array([[-0.16, -4.23, +1.69, -0.40, +2.29, -2.25, +4.99, -7.23, +2.93],
       [-1.95, +3.84, -4.92, +4.12, -5.04, +5.41, -5.48, +0.52, -1.90],
       [-1.18, +5.26, -2.98, +6.13, -0.80, +4.46, -1.75, +0.12, -4.24],
       [-0.08, +2.84, -5.26, -0.49, -1.53, +2.72, -0.26, -0.12, +0.58],
       [+2.45, -2.26, +1.48, +1.29, +2.90, -3.88, +2.90, +2.28, +0.50],
       [-6.55, +4.11, -5.26, -0.99, -4.42, +3.47, -1.82, +2.49, -0.90],
       [+5.20, -2.91, +1.44, -4.15, +1.68, +0.09, -0.01, -6.27, +0.69],
       [-2.15, -1.46, -0.95, +1.47, +1.79, -1.10, -2.60, +5.00, -1.18],
       [+4.61, -2.64, -0.75, -1.49, +3.49, -4.73, +6.86, -2.52, +0.81],
       [+3.29, -0.03, -1.08, -0.72, -0.14, -0.32, +1.11, -3.10, +1.82],
       [+1.44, +0.77, +1.14, +0.22, +1.75, -5.55, -0.74, +0.33, +2.08],
       [-1.06, +0.81, +1.82, +1.74, -2.69, +6.34, -4.43, +4.65, -1.86]])
Rows and columns are numbered from 0.
What is the entry at row 2, column 0?
A: -1.18
The entry in row 0 and column 0 -> -0.16
What is the entry just right of -5.48?
A: +0.52
The entry in the bottom-left corner is -1.06
The entry directly above +1.75 -> -0.14
What is the entry in row 1 and column 2?
A: -4.92
The entry directly above the largest entry is -2.60
What is the entry directly above +2.72?
A: +4.46
The entry at row 0, column 1: -4.23
What is the bottom-right entry?
A: -1.86
The entry just right of +2.72 -> -0.26
What is the entry at row 2, column 2?
A: -2.98
The entry at row 2, column 1 -> +5.26
What is the entry directly below -2.26?
A: +4.11
The entry in the top-right corner is +2.93
The entry at row 0, column 2 is +1.69
What is the top entry of the column that holds the largest entry?
A: +4.99
The entry just right of -0.99 -> -4.42
What is the entry directly above +6.13?
A: +4.12
The largest entry is +6.86
What is the entry directly below +1.48?
A: -5.26
The entry in row 1 and column 0 is -1.95
What is the entry directly below -4.73?
A: -0.32
The top entry of the column that holds the smallest entry: -7.23
What is the entry directly above +1.48?
A: -5.26
The bottom entry of the column that holds the smallest entry: +4.65
What is the entry directly above +4.11?
A: -2.26
The entry directly below -0.14: +1.75
The entry directly above -1.86 is +2.08
The entry directly below -0.90 is +0.69

M = [-0.70 +2.95 -5.78 +2.54 +5.01 +0.86 -5.78 -4.30 -4.76 +2.37 +3.92 -8.04]
The first entry from the left: -0.70
Report the 3rd entry from the right.
+2.37
Report the entry just left of the smallest entry.
+3.92
Report the third entry from the left.
-5.78
The fifth entry from the end: -4.30
The last entry: -8.04
The maximum is +5.01
Report the third largest entry.
+2.95

arr = 6300  5852  4722  1990  7239  7669  6473  7680  5900  3434  7836  6518  7238
The entry just right of the centre entry: 7680
Find the entry just left of 5852.
6300
The centre entry is 6473

[-0.83 -3.79 +1.41 -0.46 -1.99 -1.08 +0.65 -1.57 +1.50 -1.27 +0.26]
[+1.84 -1.97 -2.18 -1.49 +1.31 -4.27 -0.51 +2.25 -0.57 -7.36 -0.76]
[+1.06 +2.45 -1.85 -0.18 +1.85 -0.49 -0.72 +1.61 -0.95 -1.23 -0.51]
[+0.80 +1.76 -1.34 -0.11 +1.32 -0.33 -0.60 +1.15 -0.66 -1.00 -0.36]
[+0.27 +0.19 -0.52 -0.26 +0.51 -0.65 +0.10 +0.59 -0.36 -0.66 -0.18]
[-1.53 -0.76 +2.26 +0.81 -1.82 +2.28 +0.75 -2.05 +0.81 +4.21 +0.70]
The entry just left of -0.46: +1.41
What is the top-right entry? +0.26
The first entry on the main diagonal is -0.83
What is the last entry, reading row by row? +0.70
The 3rd entry on the diagonal from the top-right corner: -0.95
What is the smallest entry in the last row? -2.05
The bottom entry of the column that holds the largest entry is +4.21
What is the entry in the bottom-left corner? -1.53
The 3rd largest entry: +2.28
The entry just right of -1.23 is -0.51
The second smallest entry is -4.27
What is the largest entry in the first column? +1.84
The entry directly above the smallest entry is -1.27
What is the entry just right of +0.59? -0.36
The entry just right of +0.65: -1.57
The entry directly below +0.65: -0.51
What is the entry just left of the smallest entry? -0.57
The 5th entry in reading order: -1.99
The entry directly below -0.72: -0.60
What is the entry directly below -0.33? -0.65
The entry directly below +1.06 is +0.80
What is the entry just right of +1.85? -0.49
What is the entry directly above +2.26? -0.52
The entry directly above -0.11 is -0.18
The entry directly above +1.15 is +1.61
The second entry in reading order: -3.79
What is the minimum? -7.36
What is the entry just left of the largest entry? +0.81
The 4th entry in reading order is -0.46
What is the entry directly above the largest entry? -0.66

[[-17  27  -9  15 -12 -20 -29]
 [ -5 -36  -3 -22 -11   2 -18]
 [ -8  41  -9 -15  -4   4  24]]
Counting starts at 0.
The entry at row 1, column 0 -> -5
Which number is the top entry of the column that holds the smallest entry?
A: 27
Which number is the entry in row 0 and column 0?
A: -17
The entry directly above -15 is -22
The entry directly above -18 -> -29
Which number is the entry just left of the centre entry?
A: -3
The entry directly below the smallest entry -> 41
Which number is the entry in row 0 and column 2?
A: -9
Which number is the entry in the bottom-left corner?
A: -8
Which number is the bottom-right entry?
A: 24

W =
[[395 506 515 364 525 514 611 708 660 439 509 526 407 655]
 [412 507 509 372 526 516 592 709 669 434 509 524 414 690]
 [355 412 505 328 569 562 715 759 692 399 430 598 367 551]
 [423 541 501 402 533 505 556 708 662 444 527 510 395 787]
 [428 543 543 425 474 461 569 694 577 523 532 496 484 511]
 [525 536 556 236 369 529 626 609 659 374 438 693 394 515]
 [446 555 546 481 468 448 525 680 566 538 538 471 469 490]
 [432 556 567 139 523 512 686 785 759 524 360 490 285 455]
 [405 559 551 440 435 407 520 705 587 533 547 432 450 483]
 [481 533 551 289 410 580 626 652 639 389 426 644 427 517]
 [530 530 618 344 440 603 653 784 531 583 526 642 480 530]]
The second largest entry is 785
What is the entry just right of 510?
A: 395
The 4th entry from the end, reading row by row -> 526
The last entry in the row that holds the smallest entry is 455
The entry directly above 529 is 461
What is the bottom-right entry?
A: 530
The entry just right of 531: 583
The first entry, reading row by row is 395
What is the entry just right of 784?
A: 531
The fifth entry in reading order -> 525
The bottom entry of the column that holds the smallest entry is 344
The entry in the bottom-left corner -> 530
What is the entry just left of 653?
A: 603
What is the entry directly below 516?
A: 562
What is the top entry of the column that holds the smallest entry?
A: 364
The entry just left of 659 is 609
The second entry on the diagonal from the top-right corner is 414
What is the first entry of the largest entry's row?
A: 423
The entry directly below the smallest entry -> 440
What is the entry in the top-right corner?
A: 655
The largest entry in the last row -> 784
The entry just right of 389 -> 426
The entry just right of 506 is 515
What is the entry just right of 555?
A: 546
What is the entry directly below 435?
A: 410
The third-last entry, reading row by row: 642
The entry directly above the smallest entry: 481
What is the first entry of the smallest entry's row?
A: 432
What is the entry just left of the smallest entry?
A: 567
What is the last entry of the largest entry's row?
A: 787

[[ -17.5   34.9  -20.6   80.9 -176.1]
 [  48.6   76.6  -50.9   15.9 -176.1]
 [ 154.0   95.0  117.6  249.4 -176.1]
 [ 196.7  178.5  -28.3 -123.7 -176.1]
 [ 159.9   -1.0  137.0 -102.7 -176.1]
 [ 214.2   45.6   44.3  -11.8 -176.1]
 [  61.3   82.3   -1.0  127.4 -176.1]
 [ 204.1   86.6   48.2  234.7 -176.1]
 [ 208.9  -13.5   26.7   84.6 -176.1]
 [ 214.2  -85.5   16.2   58.2 -176.1]]
Counting starts at 0.
The bottom-left entry: 214.2
Which number is the entry at row 0, column 2?
Answer: -20.6
Which number is the entry at row 2, column 0?
Answer: 154.0
The entry directly above 178.5 -> 95.0
The entry in row 1 and column 0: 48.6
Which number is the entry in the bottom-right corner?
Answer: -176.1
Which number is the top-left entry?
Answer: -17.5
The entry just right of 137.0: -102.7
Which number is the entry at row 0, column 1?
Answer: 34.9
The entry in row 1 and column 2: -50.9
The top-right entry -> -176.1
The entry directly above 204.1 -> 61.3
Which number is the entry just left of -13.5?
Answer: 208.9
The entry just left of the largest entry -> 117.6
The entry directly above 84.6 -> 234.7
Which number is the entry just right of the largest entry?
Answer: -176.1
The entry directly above -13.5: 86.6
Which number is the entry just right of -20.6?
Answer: 80.9
Which number is the bottom entry of the column that holds the largest entry?
Answer: 58.2
The entry directly above the largest entry -> 15.9
